These are the activations of a small neural network, seen along a few directions. Each row is one input.
Each table varies a few parts of the input and shows all the possible inputs, shuffled.
Descriptions start from the smaller parts, as in this example, which fits no table here: one of 2 separate values, together with either a single point or one of 11 places along a line or (one of 6 places along a line, together with one of 8 places around a ring).
Shared parts are said once, and a part with two or three values counts as separate values.

Other details of the inputs shift rows strongly along two fixed directions, in all tables alike. That doesn't count.

Table:
row 1: [-0.14 -2.09  5.17 -1.89 -4.50  5.55  1.15 -3.54 -0.40 -2.61 -1.16  0.11]
row 2: [-3.11 -2.97 -3.99  1.50  4.50  0.60 -1.60  3.71  2.00 -4.25  2.31 -1.35]
row 3: [ 3.50  3.07  8.11  0.93 -6.21 -0.58  1.95 -2.06 -5.02  5.12 -2.57 -0.47]
row 4: [ 3.13  3.35 -1.42  2.26  1.40 -5.96  0.74  2.57 -1.82  4.85  3.79 -0.19]
row 5: [ 0.14 -2.79  2.82 -1.19 -0.93  2.65 -0.03 -1.11  0.41 -2.47 -0.81  1.27]
row 6: [-1.53 -1.32  0.53 -1.66  0.30  3.14  0.56 -2.46  0.48 -0.90 -1.96 -0.63]
row 7: [-0.01 -2.39  5.22 -1.28 -5.24  3.99  2.25 -2.89 -0.22 -3.38 -3.29  0.57]
row 8: [ 0.24 -2.91  5.67 -1.48 -4.24  4.15  2.22 -2.70 -0.04 -2.76 -3.46  0.26]
row 9: [-0.18 -2.24  1.13 -0.95 -0.88  1.98 -0.30 -0.55  0.69 -3.24  0.11  1.85]
row 10: [-2.76 -2.39  0.75  0.79  0.65  3.53 -1.23  0.76 -0.79 -4.16 -0.22 -1.28]
row 11: [-1.61 -0.76 -1.15 -1.29 -0.34  3.07 -0.04 -1.25  1.94 -0.97 -0.79 -0.90]
row 12: [-2.00 -1.40 -3.98 -0.92  3.34  0.29 -0.95 -0.15  2.18 -2.70  0.04  0.75]
row 13: [ 1.17  4.87 -2.33  1.53  0.10 -4.28 -1.68  1.38 -1.47  4.56  1.14 -0.16]
row 14: [-0.07 -2.86  2.56 -1.49 -0.37  2.94  1.75 -1.74  0.17 -2.27 -0.38  0.27]
row 15: [-1.97 -1.28 -3.98 -0.77  2.62  0.40 -1.29  0.80  3.23 -2.34 -0.19  0.65]
row 16: [ 2.98  3.54 -1.93  2.33  0.82 -6.75  0.63  2.64 -1.99  3.90  3.51  0.37]
row 17: [ 1.60  5.06  1.55  1.18 -3.43 -2.97  1.18 -1.59 -3.84  4.68 -1.91 -1.28]
row 18: [-1.64 -1.31  0.51 -1.37 -0.46  2.98  0.14 -1.65  1.56 -0.54 -2.12 -0.68]
row 19: [ 2.28  4.30  6.26  0.85 -5.60 -1.24  2.12 -3.56 -5.47  5.37 -5.78 -1.64]
row 20: [-2.76 -2.78  3.71  0.31 -2.16  5.06  1.28 -2.07 -2.52 -4.59 -2.71 -2.43]
row 21: [ 1.74  5.04  2.02  1.20 -3.14 -1.84 -0.29 -1.02 -3.25  5.99 -1.07 -1.22]
row 22: [-0.40 -2.28 -3.22 -0.68  2.89  0.26 -0.21  2.13  3.59 -2.26  3.80  0.52]
row 23: [-0.45 -2.69 -3.26 -0.50  3.63 -1.21 -0.14  1.55  2.25 -3.54  2.69  1.80]
row 24: [-0.20 -1.92  4.68 -1.62 -5.80  4.53  2.34 -3.08 -0.20 -3.40 -2.23 -0.05]
row 25: [ 1.86  4.12 -2.70  2.20  2.82 -5.89 -2.36  2.88 -1.19  5.91  0.79  0.31]
row 26: [-2.02 -0.51 -5.50 -0.76  2.96 -0.13 -1.51  1.43  3.53 -1.89  1.70  0.12]
row 27: [-1.54 -1.60 -4.71 -0.50  4.57 -0.41 -1.68  1.90  3.69 -1.25  0.49  0.54]
row 28: [ 3.19  2.73 -0.76  2.40  1.60 -6.18  0.35  3.84 -0.61  5.45  2.82  0.16]
row 29: [-1.81 -0.94 -5.19 -0.97  4.42  0.61 -0.95  0.52  2.71 -1.30  2.28 -0.22]
row 30: [ 1.59  4.74 -3.09  2.25  1.87 -6.17 -2.31  2.66 -1.46  5.31  0.90  0.56]
row 31: [-1.82 -1.31 -4.41 -1.10  4.83  0.73 -2.60  1.38  2.97 -0.58  1.82  0.64]
row 32: [ 2.85  3.41  2.84  1.47 -3.85 -3.12  0.31  0.13 -3.32  3.62  0.69  0.26]
row 33: [-0.22 -3.46 -1.91 -0.78  3.84  0.31  0.18  1.14  2.26 -3.36  1.78  1.48]
Each input here is: one of 3 separate values, together with either a single point or (one of 2 separate values, together with one of 5 places around a ring).
Changing only the choice among 3 separate values turns row 8 into row 33. The same change can be made to row 27. Which row results?
> row 19
Which other rows does row 12 become when the choice among 2 separate values takes its other values? List them by row number.
> row 23
Which other rows agree with row 13 in the choice among 3 separate values? List them by row number.
> row 1, row 3, row 5, row 9, row 10, row 21, row 25, row 30, row 31, row 32
Which other rows does row 31 become when the choice among 3 separate values takes its other values? List them by row number.
> row 6, row 18

Table:
row 34: [ 0.51  2.13  8.59  0.40 -9.09  3.34  2.57 -5.26 -6.07  0.93 -6.28 -1.45]
row 35: [-0.41 -1.85 -0.78 -1.32  1.02  1.51 -0.66 -1.05  1.75 -2.99 -0.20  1.55]
row 36: [ 0.02 -2.28  0.21 -0.73 -0.12  1.96 -0.42  0.37  1.31 -3.47  1.85  1.20]
row 37: [ 2.25  1.94 -0.39  1.47  1.08 -4.58 -0.03  1.76 -2.31  3.30  2.16  0.87]
row 38: [-1.65 -1.49 -1.96 -1.06  1.45  1.97  0.07 -0.92  1.89 -2.31 -1.01 -0.85]
row 39: [-2.26 -1.99 -1.20 -0.52  1.61  2.03 -0.62 -0.53  0.06 -2.87  0.38 -0.12]
row 40: [-0.25 -2.15  0.04 -1.03 -0.63  1.50  0.33  0.40  2.05 -3.50  1.58  0.79]
row 41: [ 1.72  1.78 -0.05  2.51  2.23 -4.77 -0.64  2.95 -1.34  3.58 -1.01 -0.21]
row 42: [-0.58 -2.52 -0.56 -0.98  0.56  1.43  0.00 -0.38  0.98 -3.55  0.76  1.81]
row 43: [-0.61 -1.95 -0.98 -1.88  0.32  2.15  0.30 -0.93  3.14 -1.14  0.12  0.80]
row 44: [-2.01 -1.39 -1.52 -1.07  2.16  2.25 -1.28 -1.15  0.85 -2.45 -0.61 -0.37]
row 45: [-1.36 -3.68  0.46  0.28  1.89  1.19  0.08  1.30  0.71 -3.15 -0.97  0.54]
row 46: [-0.78 -1.57 -1.00 -1.68  0.33  2.26 -1.16 -0.79  2.38 -1.87  0.19  1.76]
row 47: [-1.82 -1.03 -1.95 -0.76  1.42  2.04 -1.36 -0.90  1.17 -2.98 -0.98  0.13]
row 48: [ 0.36  2.75  8.38 -0.81 -8.18  4.32  2.36 -5.68 -4.52  3.55 -6.41 -2.43]
row 49: [-0.66 -1.74 -0.97 -1.68  0.52  1.07  0.12 -0.96  2.46 -3.06 -0.46  1.15]
row 50: [ 2.91  2.07  0.22  1.62  0.82 -3.84  0.49  2.58 -1.28  3.56  3.21 -0.04]
row 51: [ 2.25  1.54  9.00 -0.83 -8.57  2.66  3.94 -5.87 -3.74  2.07 -6.31 -1.16]
row 52: [-1.55 -2.69 -0.06 -0.66  1.74  2.14 -1.11  0.90  2.20 -1.52 -1.62  0.40]
row 53: [-1.48 -1.95 -0.90 -0.15  0.28  2.34  0.32  0.26  1.66 -2.78  1.11 -1.19]
row 54: [-1.95 -0.92 -2.12 -1.18  0.87  1.61 -0.63 -0.73  1.73 -2.97 -1.16 -0.29]
row 55: [ 1.28  3.27 -0.99  2.81  0.02 -3.73 -1.09  2.57 -2.03  2.82  2.08 -0.65]
row 56: [ 1.09  3.39 -1.57  1.59  2.06 -3.80 -0.32  1.15 -1.63  4.21  0.20 -1.23]
row 57: [ 0.65  2.65  7.94 -0.72 -9.16  3.97  2.69 -5.57 -3.94  3.33 -6.74 -2.51]
row 58: [ 0.60  4.05 -2.44  1.20 -0.14 -3.77 -1.20  1.65 -0.50  4.34  0.18 -0.58]
row 59: [-2.11 -2.04 -1.16 -0.62  1.82  2.16  0.37 -0.49  0.56 -2.55  0.27 -0.51]
row 60: [ 2.98  1.98 -0.31  1.87 -0.05 -4.31  0.90  2.58 -0.56  3.35  2.87 -0.09]
row 61: [-1.77 -1.75 -0.41 -0.19  0.92  2.57 -1.00  0.13  0.50 -2.86  1.52 -0.71]
row 62: [-0.47 -2.95 -0.63 -1.15  0.60  1.35  1.45 -0.52  1.80 -2.87  0.69  0.88]
row 63: [ 1.02  2.66 -1.84  2.27  0.68 -4.37  0.72  1.90 -1.79  3.51  0.91 -1.02]
row 64: [ 2.39  1.95 -0.40  1.45  1.31 -4.49  0.98  1.78 -1.78  3.66  2.04  0.50]
row 65: [-0.48 -2.12 -0.36 -1.64  1.75  1.67 -0.59 -1.22  1.35 -2.37  0.17  1.01]
row 66: [-1.81 -1.37 -1.04 -0.31 -0.25  1.96 -0.34  0.51  1.53 -3.48  0.92 -0.66]
row 67: [-2.27 -1.60 -1.82 -0.64  0.42  1.44  0.06 -0.15  1.05 -3.50 -0.18 -0.04]
row 68: [-2.16 -0.74 -2.06 -1.11  0.65  2.75 -1.85 -0.74  1.76 -1.81 -0.58  0.29]
row 69: [ 1.91  1.13  0.91  3.28  1.05 -4.38 -0.43  4.16 -1.62  3.07  1.12 -0.43]
row 70: [-0.36 -2.13 -0.38 -1.69  2.00  1.74  0.40 -1.16  1.87 -2.02  0.09  0.66]
row 71: [ 0.57  3.67 -1.82  1.33  1.14 -3.15 -1.80  1.29 -1.46  4.95  0.73 -0.63]
row 72: [ 2.09  2.81 -0.86  0.67  1.14 -3.61 -0.18  1.33 -0.35  5.25  1.50  0.45]
row 73: [-0.90 -1.85 -0.63 -1.98  1.10  2.41 -1.10 -0.96  1.97 -1.24  0.61  1.23]
row 74: [-0.99 -1.41 -1.19 -1.98 -0.22  1.72 -0.42 -0.69  3.06 -1.81 -0.02  1.35]
row 75: [ 2.10  2.41 -1.04  1.50 -0.08 -5.32  0.68  2.04 -1.21  2.76  1.56  0.99]
row 76: [ 2.79  2.11  0.23  1.66  0.56 -3.98 -0.49  2.58 -1.85  3.24  3.32  0.31]
row 77: [ 1.21  2.88 -0.62  2.44  0.98 -3.41 -0.09  2.45 -1.83  3.65  2.41 -1.50]
What do these inputs look like to the network?
> one of 4 places along a line, together with either a single point or (one of 2 separate values, together with one of 5 places around a ring)
Changing only the place on the line of 4 turns row 37 into row 65. The same change can be made to row 67. Which row results?
> row 54
Changing only the place on the line of 4 turns row 43 into row 51. The same change can be made to row 46. Which row results?
> row 35
Which other rows agree with row 66 in the place on the line of 4? List them by row number.
> row 36, row 40, row 50, row 53, row 55, row 60, row 61, row 69, row 76, row 77
Which other rows does row 54 become when the choice among 2 separate values takes its other values? List them by row number.
> row 49
Start at row 44 and move only the place on the ring of 5, one step at a time. The first step leads to row 47. Which rows follow, in order?
> row 54, row 38, row 56
Which other rows does row 39 become when the place on the ring of 5 takes its other values? List them by row number.
> row 34, row 59, row 63, row 67
Which other rows does row 45 become when the place on the line of 4 takes its other values? List them by row number.
> row 41, row 52, row 69
